Each row below holds a small network's activations on one input, seen along a few directions.
Each table varies a few parts of the input and shows all the possible inputs, shuffled.
A made-up example of a description, with smaller parts first: ring(8) and (point or line(11) or (values(3) and line(4))).
Shared parts are said once, and a part with two or three values counts as separate values.

A family of inputs:
r1: [ -9  17  18  36 -31 -10  18   5 -19   5   3  23  11]
r2: [-22  -4  13  18  17 -30   5 -17  13  -5   8 -25  -4]
r3: [ -1  16  23 -17  15  28  27  18 -12  -2  -8  14   7]
r4: [-10 -33  22   6  -9 -34  -6  -9   5   5  11 -10   6]
r5: [-10   3 -11   8 -33  32   7  14 -20 -25   9   3  -7]
r6: [-26   1   6 -10   5   8 -17 -29   0 -20  21 -28  -1]
r7: [ 50  12 -98  15  24  19 -32  -1  33  48  -2  81   5]
r8: [ -2  -6  -2  34  -3  -6  34  15   6 -26 -12   1   7]
r9: [  5 -18  30  -1  -3 -25 -30   4 -18   3  -4 -12  -5]
r10: [ 20  -2  35  19  -9   8   5   2 -30  -6 -11  25   2]
r11: [ -8   1 -11  10  -9   9  39 -11 -10 -28 -14   1 -10]
r12: [ -3 -10   4 -29  17   5  -7   3   4  -8  27 -41  13]
r13: [  4  30   2 -17  -4  23  30  13  -4 -19  21  -1  21]
r14: [-21 -12 -16  -4  -3 -23   2  -8  -6 -13  -2 -39 -26]
r15: [  1   1  34 -25   6 -11 -16  -4  14   4 -21 -19  -9]
r16: [-18  -8  18 -36   3  -1  -3  11   0  23  -4 -26 -10]
r17: [ 20  24  28  -7 -11  15  18   3  -4  -4 -29  11  11]
r18: [ 30 -12 -96   0  29  -6 -75  -7  49  66   6  44 -11]
What is each input in this table made of?
Answer: values(2) and (point or ring(8))
Which other rows agree with r11 in the values(2) part? List them by row number.
Answer: r1, r3, r5, r7, r8, r10, r13, r17
Which other rows does r17 become when the values(2) part takes its other values? List them by row number.
Answer: r15

A family of inputs:
r19: [ 53  27 -29   4 -17  59  49  24   7   1 -24  82  19]
r20: [ 36 -24 -35  52   0 -25  15  -9  24  28 -29  32  -5]
r21: [ 12   5 -23  36   7  -2   8 -25  55   5  49  50   3]
r22: [ 15   6 -28  10  12 -30 -46  11   2  49 -21  17   3]
r23: [-20  -8 -23 -30  29   5  -6  29   5   1  -8 -58   8]
r24: [-16 -13  25 -30 -12   8 -16  -9  35  12  29 -31  30]
r25: [-21 -17  43  31  -5 -32  44  32 -68 -27   9 -47   5]
r26: [-21  -1  68  46 -27 -29  25  29 -13 -23 -27 -42  -3]
r27: [ 31  17  28 -61 -16  66  23  47  -8  13 -31   9  31]
r28: [  5   5 -49  48  38 -21  22  19  23  34  10  38 -16]
r29: [  2  18 -23 -18 -15 -13 -43 -17  27  29  51  25   8]
r30: [ 17 -16  40 -27  17 -23 -27  -6  14  13 -33 -20  -3]
r31: [-45  12  62  17 -21  -4  28 -22 -16 -34  32 -37  29]
r32: [ -5 -11 -18 -23  -4 -14 -61 -29   7  16  -3  42  25]
r33: [ 13  22 -20 -12  14 -34 -60 -21   7  30 -31  28   0]
r34: [-47  -3  37   6 -34  18  39  -9 -45 -59  -6 -48 -35]
r35: [  3  -7 -49   3  17 -22 -29  23 -22  58  11  11  -2]
r36: [ 24 -29 -72  38  18   2  22  12  12 -18   7  12 -15]
r37: [ -6   3  76  15  -7 -46  23 -21 -59 -48 -27 -28   7]
r38: [  7  33  71 -12 -44  50  71  46 -55 -45 -23   7  21]
r39: [-10 -13   4 -43  10  22 -10   4   0 -11   4 -36 -37]
r40: [-43  16  51  16 -33  23  29 -19  -7 -51  22 -56 -11]
r41: [ -6   7 -49 -14  18  24 -49  -8 -12   9  10  12 -33]
r42: [ 10 -16  24 -16  10 -26  -8  20  16  34 -27 -30  -2]
r43: [-42  -4  85   3 -39 -27  24 -12 -21 -54   1  -8  12]
r44: [ -9   6  10 -41  13  27 -12 -21  33   9  27 -43 -16]
r45: [  6 -11 -19   7  -3 -23  13 -50  33   3   3  72   1]
r46: [ -3 -21  -1 -26  27 -23   5  27 -18  42   2 -40   6]
r47: [ 39  -7 -15  37  16 -29  -2 -29  31   4 -28  51 -14]
r48: [-40   9  26  12  -5 -16  52  29 -33 -49  10 -55 -24]
r49: [  7   5 -67  -7  24  -9 -41  33  -9  -1  14  -6  -5]
r50: [ 17  -9 -48  34  -5  32   9 -45  37  -8  24  18  -9]
r51: [-13 -32  35 -42  12  -4 -28 -28   8  14 -12  -8  33]
r52: [  2   6 -46  -5  -1  33 -56 -32   7  17  25  -7   8]
r53: [  3  -3 -48  34  14  31   5 -11  33 -15   4  33 -50]
r54: [ 46  49 -23 -43  -8  49 -12  37 -29  24 -13  62  30]
What is each input in this table made of?
Answer: line(4) and (point or ring(8))
Which other rows agree with r19 in the line(4) part? List them by row number.
Answer: r20, r21, r28, r36, r45, r47, r50, r53
Which other rows agree with r51 in the line(4) part? List them by row number.
Answer: r23, r24, r27, r30, r39, r42, r44, r46
